A small network was trained on made-up records. Each row is its average activation on records with the value named, seen along a few directions.
Related values have similar rows: they may be neighbours, one step apart, or belong to one group.
In the rows, zero is written as 500.
Strong random noise was added to every row along 4 fixed directions; ignore it. To show where, here is one row again and again, with new noise each time:
[298 442 658 554 596 412 549 767 604 392 604 420 362 361]
[320 473 654 455 601 492 550 718 570 441 585 530 343 345]
[430 553 761 616 682 456 521 662 224 748 764 209 306 201]
[480 472 350 465 568 503 488 423 646 432 480 661 472 527]
[392 466 562 334 539 585 560 581 609 419 486 715 426 425]
[255 520 504 300 666 566 497 685 744 369 515 838 222 386]


Field G:
g5: [470 377 643 624 340 454 598 693 468 427 599 281 613 426]
g11: [434 579 372 624 561 433 416 662 635 388 749 488 254 349]
g6: [563 459 522 343 390 670 574 446 501 447 519 662 550 432]
g10: [383 470 324 661 641 210 416 650 794 306 516 431 479 593]
g1: [376 374 498 484 459 416 542 686 687 283 505 600 520 574]
g13: [482 492 371 493 481 435 467 431 536 465 380 475 603 692]
g9: [278 664 418 761 782 294 285 671 622 561 524 270 165 584]
g8: [643 510 630 304 358 744 569 449 306 482 609 708 492 330]
g12: [323 694 643 385 719 534 385 690 380 731 506 519 172 361]
g7: [501 602 422 689 502 306 378 381 558 504 259 381 562 737]
g3: [344 532 670 449 441 510 504 586 630 405 258 521 475 666]
g2: [229 476 773 543 588 365 531 907 482 469 586 269 324 340]
g4: [513 520 586 508 518 584 512 654 475 502 676 481 330 291]
The values of G form a line.
- Going along G from g7 by way of its neighbour g3, in what order are g13, g9, g2, g4 met? => g9, g13, g2, g4
- List every value one step from g5, in the order listed. => g6, g1
- List every value one step from g8, in the order listed. => g11

Field P:
p12: [542 459 733 442 271 572 584 556 490 335 279 491 740 621]
p10: [573 260 538 462 334 488 696 518 489 424 486 462 830 543]
p13: [301 562 515 259 660 564 506 619 567 562 476 738 331 454]
p5: [457 568 558 593 492 419 465 538 549 525 440 438 448 519]
p11: [332 537 722 537 572 432 490 702 554 466 440 364 387 489]
p9: [344 496 447 347 704 459 471 642 522 585 597 528 332 425]
p8: [453 569 522 283 510 705 489 562 618 364 533 861 242 303]
p2: [510 560 393 600 463 522 428 563 622 322 583 548 315 409]
p7: [293 400 476 314 491 515 559 636 729 318 415 725 547 629]
p4: [564 278 408 523 343 501 618 469 639 346 525 522 756 611]
p3: [402 754 542 502 646 536 384 544 375 714 519 492 154 436]
p1: [533 472 376 558 516 437 437 461 636 317 593 620 428 424]
p6: [498 522 592 477 533 536 496 460 423 575 425 504 540 509]
The values of P form a line.
- List every value one step from p9, in the order listed. => p10, p7
- List every value one step from p11, in the order listed. => p5, p6
- List every value one step from p2, in the order listed. => p8
